These are the activations of a small neural network, seen along a few directions. Each row is one input.
Each table varies a few parts of the input and shows all the possible inputs, shuffled.
Descriptions start from the smaller parts, as in this example, which fits no table here: one of 8 places around a ring, together with either a single point or one of 9 places around a ring or (one of 2 separate values, together with one of 6 places along a line).
Shared parts are said once, and a part with two or three values counts as separate values.
In the rows, zero is written as 128.

Other details of the inputs shift rows strongly along two fixed directions, in all tables alike. That doesn't count.

Rows:
x1: [123 101 115 136 111 138  97 124 139 122 145 156]
x2: [154 103 109 128 112 114 106 126 148 163 145 139]
x3: [126 162 123 144 144 121 147 111 134 111 132 113]
x4: [113 131 116 134 139 140 123 128 129 126 144 137]
x5: [123 133 120 126 145 129 121 123 135 117 131 144]
x6: [129 135 133 154 121 135 132 112 128 122 147 116]
x7: [135 106 199  86 136 123 165 203  52 144   6  69]
x8: [131  76 183  70 129 125 110 214  76 138   6 126]
x9: [111 114 113  96 117 121 102 132 146 135 128 173]
x10: [125 106 123 128 108 136 115 123 136 135 138 154]
x11: [160 177 120 153 152 116 177 116 121 148 150  62]
x12: [146 165 141 172 143 136 163 100 118  93 138  64]
x13: [107 114 115 118 126 136 104 134 141 142 154 172]
x14: [107  98 110 108 130 136  89 139 151 132 140 183]
x15: [133 186 134 157 152 128 188 103 113 115 151  68]
x16: [114 123 112 117 125 137 120 129 138 141 152 165]
x17: [149 178 142 162 131 123 173  90 118  96 132  58]
x18: [129 115 117 132 109 120 102 119 151 114 135 155]
x19: [128 106 119 122 103 123 104 115 146 130 140 158]
x20: [117 131 115 115 126 124 124 118 140 134 144 150]
Each input here is: one of 2 separate values, together with either a single point or one of 9 places around a ring.
- The inputs of x11 and x2 match in every part but the choice among 2 separate values. If x14 is changed in the same way as x11 into x2, which row does it become? => x12
- Change only the choice among 2 separate values in x18. List by row number the other rows that result. => x3
- Change only the choice among 2 separate values in x15. List by row number the other rows that result. => x7

Rows:
x21: [119 133 132 125 129 134 132 129 124 127 124 136]
x22: [136 125 119 124 130 127 129 138 127 139 129 126]
x23: [134 124 132 123 122 119 124 128 129 135 125 129]
x24: [122 135 125 118 134 122 126 135 132 136 126 130]
x25: [116 135 129 124 134 127 132 135 125 131 127 138]
x26: [141 122 130 124 127 121 124 127 128 139 126 126]
x27: [139 119 130 128 127 126 124 131 126 141 130 125]
x28: [128 131 123 118 139 124 126 135 132 141 127 129]
x29: [131 125 121 126 127 126 127 138 124 138 129 128]
x30: [122 125 135 134 127 132 115 130 128 107 116 134]
x31: [117 131 126 117 134 122 130 135 130 131 126 142]
x32: [125 125 130 121 130 136 131 131 124 126 131 126]
x33: [124 124 127 123 134 136 131 133 126 133 127 137]
x34: [117 127 128 125 136 129 131 138 124 136 131 138]
x35: [130 131 122 124 124 124 127 135 126 135 125 130]
x36: [126 118 127 127 127 132 126 128 124 128 125 125]
x37: [138 129 119 121 131 121 130 133 129 137 125 125]
x38: [129 156 111 160 126 126 140  79 147 104 172 112]
x39: [132 116 134 134 116 126 126 132 128 133 126 127]
x40: [134 119 133 129 124 126 122 132 124 140 130 128]
x41: [126 128 127 120 135 131 132 128 129 131 123 137]
x42: [127 125 129 115 130 131 129 128 127 126 127 131]
x43: [119 129 133 119 123 134 127 129 124 122 127 133]
x44: [120 131 130 120 130 129 132 128 129 126 122 138]
x45: [121 128 126 124 135 130 124 139 127 141 131 130]
x46: [120 126 131 113 124 128 127 129 128 122 125 136]
x47: [123 127 124 116 138 124 129 135 130 137 127 142]
x48: [121 124 132 123 126 135 129 132 121 125 131 130]
x49: [120 126 130 127 131 136 131 132 123 131 127 136]
x50: [120 124 131 127 121 130 123 125 123 123 122 128]
x51: [137 115 131 131 119 127 126 132 131 134 126 125]
x52: [127 117 126 120 126 127 121 126 129 128 121 132]
x53: [126 130 124 123 138 130 127 138 129 142 131 125]
x54: [132 134 109 148 115 125 114  96 151 128 174 145]
x55: [122 128 125 123 139 130 133 138 126 137 131 135]
x56: [126 129 135 133 131 127 120 127 130 104 115 128]
x57: [133 120 133 127 114 119 126 128 134 128 120 128]
x58: [121 118 130 129 124 132 123 129 122 127 126 128]
x59: [135 149 113 168 136 136 130  92 146  97 167 116]
x60: [131 119 132 133 119 132 124 130 124 129 124 128]
x61: [139 117 130 127 119 121 126 128 133 133 122 127]
x62: [120 134 126 122 132 128 123 136 129 138 127 132]
x63: [131 122 135 132 113 124 125 129 129 129 122 128]
x64: [126 127 136 141 132 134 122 131 123 109 120 123]
x65: [131 122 131 130 135 129 117 129 131 111 116 132]
x66: [153 171 166 153 152 133 193 132  82 114  88  30]
x67: [132 131 120 119 126 119 129 134 129 133 124 129]
x68: [137 121 128 126 123 127 125 126 130 129 120 129]
x69: [131 125 131 126 118 125 126 126 130 123 119 129]
x70: [135 154 114 165 119 132 136  85 145 109 169 118]
- The inputs of x44 and x33 match in every part but one. If x38 is changed in the same way as x44 into x33, which row does it become? => x36
- The inputs of x25 and x34 match in every part but one. If x21 is changed in the same way as x25 into x34, which row does it become? => x49
- Describe the family of inputs behind these rows. => one of 5 places around a ring, together with either a single point or one of 9 places around a ring
- Change only the place on the ring of 9 in x68. List by row number the other rows that result. => x26, x28, x37, x41, x42, x47, x52, x61
